m =
168, 100, 99, 99
108, 98, 100, 102
115, 99, 99, 102
157, 100, 99, 97
64, 101, 99, 97
120, 99, 100, 102
The last entry in the row that holds the smallest entry is 97
The largest entry: 168
Find the entry directly above 101.
100
The top-right entry is 99
The entry directly above 115 is 108
Find the bottom-left entry.
120
The last entry, reading row by row: 102
Find the entry directly below 115.
157
Find the entry directly below 108.
115
The second entry, reading row by row is 100

M =
82, 138, 88, 140
81, 108, 82, 43
81, 128, 74, 114
81, 43, 92, 115
81, 129, 68, 100
81, 140, 101, 135
81, 120, 90, 102
81, 69, 139, 102
81, 41, 101, 68
81, 118, 94, 100
81, 139, 123, 116
81, 130, 154, 89
81, 114, 121, 103
81, 141, 50, 136
81, 46, 114, 76
82, 141, 51, 135
Rows and columns are numbered from 0.
Read off the entry directly below the smallest entry.
118
Read off the entry in the top-right corner.
140
The smallest entry: 41
Read off the entry directly below 136.
76
The entry in row 0 and column 1: 138
The bottom entry of the column that holds the smallest entry -> 141
The entry just left of the smallest entry is 81
Read off the entry at row 0, column 2.
88
The entry directly above 129: 43
Read off the entry in the top-left corner.
82
The entry directly above the smallest entry: 69
The bottom-right entry is 135
The entry directly above the largest entry -> 123
Read off the entry directly above 130.
139
Read off the entry at row 2, column 0.
81
The entry directly below 123 -> 154
Read off the entry in row 2 and column 2.
74
Read off the entry directly below 74.
92
Read off the entry at row 1, column 0.
81
The entry just left of the largest entry: 130
Read off the entry just right of 154.
89

81, 81, 120, 72, 122, 111, 87, 83, 111, 75, 97, 119, 43, 123, 84
92, 105, 122, 81, 117, 100, 92, 93, 126, 90, 60, 128, 46, 123, 102
82, 89, 83, 94, 56, 96, 92, 79, 96, 121, 140, 111, 62, 75, 125
101, 118, 58, 132, 73, 78, 109, 80, 98, 129, 72, 104, 115, 73, 126
95, 117, 110, 101, 84, 82, 103, 112, 118, 119, 55, 135, 54, 101, 130
94, 97, 53, 130, 72, 92, 99, 66, 69, 112, 122, 90, 117, 70, 111
85, 60, 109, 80, 101, 108, 114, 127, 97, 101, 157, 84, 124, 89, 74
106, 129, 70, 113, 95, 86, 103, 69, 131, 122, 46, 108, 105, 93, 119
84, 97, 88, 103, 52, 86, 100, 97, 95, 129, 119, 120, 61, 74, 136
121, 109, 103, 119, 79, 110, 89, 114, 52, 93, 150, 77, 126, 93, 111
The 3rd entry on the main diagonal -> 83
The last entry, reading row by row is 111
Find the entry in the top-right corner.
84
The 3rd entry in reading order -> 120
Find the first entry in reading order.
81
The entry directly below 132 -> 101
Find the largest entry in the first column.
121
Find the largest entry in the first row.
123
Find the entry directly below the largest entry.
46
Find the top entry of the column that holds the smallest entry.
43
The 2nd entry on the main diagonal -> 105
The entry directly above the largest entry -> 122
Find the bottom entry of the column that holds the smallest entry.
126
Find the 3rd largest entry.
140
The largest entry in the last column is 136
The fourth-last entry, reading row by row -> 77
The 2nd entry from the end, reading row by row: 93
Find the first entry of the largest entry's row.
85
Find the entry just right of 140.
111
Find the smallest entry in the last column.
74
Find the entry just right of 98.
129
The second entry, reading row by row -> 81
Find the entry directly above 54.
115
The second largest entry is 150
The smallest entry in the last row -> 52
Find the entry directly below 102.
125
Find the entry just left of the smallest entry.
119
The second entry on the diagonal from the top-right corner is 123

Questions about the table below.
1) Read off the 1st entry, reading row by row.
2) Read off the third entry, reading row by row.
3) Read off the bottom entry of the column that holds the largest entry.
4) Read off the entry in the bottom-left corner.
5) Read off the last entry, reading row by row.
6) Read off the second entry on the main diagonal.
7) Read off the smallest entry in the last row.
8) Read off the second entry, reading row by row.
[[103 138  77 111  68  96  83  68  58  66  71 142 104 104 122  51]
 [ 97  93 104  81 125 102 110 104 105  96  78 107  99  98  83 110]
 [ 35 144  80 104  92  68 117  91 144  78  88 110  64  62  46  91]
 [ 50 166 103  59 131  96  85  75 123  89  94  96  83  56  98 139]
 [ 95  61 104 103 100 106  78 112 128 117 108  81  74 101  96 102]
 [119 101 116  87 104  80  98  74  72  91 108  85  97 114  91 122]]
1) 103
2) 77
3) 101
4) 119
5) 122
6) 93
7) 72
8) 138

grid =
[[ 83 113  83  65 135  71 145  85  87]
 [126 116  83 150 123  59 123  50 107]
 [ 92  96 102  83  96 108  98 111  96]
 [ 72 104  92  45 119  89 127 107  86]
 [117 107  95 133 106  85 104  78 106]]
Report the entry directly below 72.
A: 117
Report the entry in the top-left corner.
A: 83
The 2nd largest entry: 145
The 2nd entry, reading row by row -> 113
Report the smallest entry in the first column.
A: 72
Report the entry directly above the largest entry.
A: 65
The entry just left of the smallest entry: 92
The 2nd smallest entry: 50
Report the entry directly below the smallest entry.
A: 133
Report the 3rd entry from the end, reading row by row.
A: 104
The bottom-right entry: 106
The entry directly below the largest entry: 83
The second entry on the main diagonal: 116
Report the entry just right of the smallest entry.
A: 119
Report the top-right entry.
A: 87
Report the entry directly above the centre entry.
A: 123

104, 89, 119, 75, 74, 157, 90, 91, 94, 100, 98, 107, 36
Report the entry just left of 74.
Answer: 75
Report the entry just left of the centre entry.
Answer: 157
The entry just right of 75 is 74
Report the entry just left of 75.
Answer: 119
